Q: [735 646 382 175 571 259 816]
A: 175, 816
Q: [152 826 195  48 217]
A: 195, 826
Q: [-49  26 -41 -32  10]
A: -41, 26
Q: [ 41 -22  30 -25  -7  23 -36]
A: -25, 41
Q: [ -1 -38  21  46 -19]
A: 21, 46
Q: [ 90 107 139  59 206]
A: 139, 206
Q: [863 973 190 157 811 877 831]
A: 157, 973
Q: [7179 8100 2026 4703 1475 7526 1710]
A: 4703, 8100
Q: [3775 3322 5748 4364 8486 8965 1757]
A: 4364, 8965
---
[[5500, 8599, 4162, 4251], [7919, 2576, 8597, 9567]] Answer: 4251, 7919
[[-557, -860, -683, 107], [-674, -769, -901, 312], [-452, -699, 275, 920]] Answer: 107, -452
[[-241, 178, -941, 926, 317], [118, 423, -991, 738, 223], [233, -671, 722, 78, 679]] Answer: 317, 233
[861, 107, 827, 900, 975, 931, 505] Answer: 505, 861
[-3, 21, 35, -12, -2, -34] Answer: -34, -3
[9760, 3930, 4688, 2996] Answer: 2996, 9760
[[204, 177, 108, 184, 186, 129, 174], [172, 177, 51, 158, 174, 173, 174]] Answer: 174, 172
[[8358, 4103, 5246, 2845, 2675, 5687, 3265], [6284, 5607, 4620, 2795, 6451, 5509, 6534]] Answer: 3265, 6284
[2955, 4019, 6684, 5006, 6036, 9639, 4786] Answer: 4786, 2955
[-536, 782, 215, 835] Answer: 835, -536
---
((-0.133, -0.199, 0.186, -0.026, -0.086, -0.092), (0.011, 0.008, -0.069, -0.080, -0.009, -0.026)) ⇒ -0.199
((6.53, 10.29, -8.22, 7.03, -0.10, 20.27), (2.46, 9.27, 7.09, -15.78, 11.04, 4.18), (3.17, -3.23, -1.53, 1.08, 11.89, -4.57)) ⇒ 10.29
(-129.0, -9.1, -169.7, -140.1, -90.2, 131.5, -73.3) ⇒ -9.1
(-1.9, -1.4, 1.4, -0.6, 0.0, -0.1) ⇒ -1.4
(8.78, -19.58, 14.54, -17.18, 13.14, -0.91, 7.03) ⇒ -19.58
((-0.657, -0.227, -0.498, 0.184, -0.222, 0.060), (0.120, -0.571, -0.121, -0.627, -0.358, -0.609), (-1.443, 0.418, 1.432, 0.050, -1.522, -1.158)) ⇒ -0.227
(0.16, -0.09, 0.01, 0.15) ⇒ -0.09
---
((11.2, 14.6, -17.0, 10.0, -25.6, 30.9, 11.3), (-27.8, 21.8, -13.8, -2.4, -13.7, -59.4, -16.6), (31.7, 17.3, -38.1, 0.3, -5.6, -13.0, 18.1)) ==> 11.2
((-52.4, -31.5, 39.7, -58.9, 35.8, -54.3, -4.7), (-1.7, -20.9, 6.6, -17.3, -39.8, 71.4, -22.1), (-29.6, -15.9, -35.2, -21.9, 4.0, 12.7, -34.9)) ==> -52.4
((-0.1, 24.3, 3.9, -4.2, 4.4), (17.6, -34.2, 23.0, -35.5, 9.6), (-9.0, -51.4, 12.3, 19.8, -40.6)) ==> -0.1
((51.4, 17.4, -27.6, 17.6, 53.1, 70.5), (-40.3, -36.2, -23.0, 41.6, -55.7, 31.1), (-5.3, 53.5, 68.5, 10.8, -27.8, 43.6)) ==> 51.4
((60.8, 10.1, 9.0, -9.2, 27.3), (-38.0, -33.6, -17.9, 19.7, 15.5), (40.8, -27.3, 57.6, 3.0, 22.8)) ==> 60.8
((-10.2, 24.7, 23.5, 3.4), (-41.6, 28.7, 1.7, -7.0), (-9.4, 62.6, -1.9, -2.3)) ==> -10.2
((43.1, 28.2, 31.2, 11.0, -0.2, -15.9, 9.3), (-59.2, -1.8, -25.8, 8.9, -9.9, 28.3, 29.0), (-10.1, 2.0, -8.0, -34.2, -20.9, 24.1, 12.4)) ==> 43.1
((45.0, -24.3, 7.3, 8.7, -18.5, 1.2, 2.9), (-12.8, 13.5, -18.8, 4.8, 8.9, 2.5, 9.8), (51.0, -23.2, -7.2, 21.3, -17.5, 12.8, 11.9)) ==> 45.0
((-27.5, -4.1, -20.4, 63.9, -21.6, -16.6, 18.5), (-0.7, -42.9, 15.4, 0.5, 18.0, -6.9, -21.1), (-2.4, 34.7, 5.2, -33.5, 14.7, 23.1, 7.1)) ==> -27.5
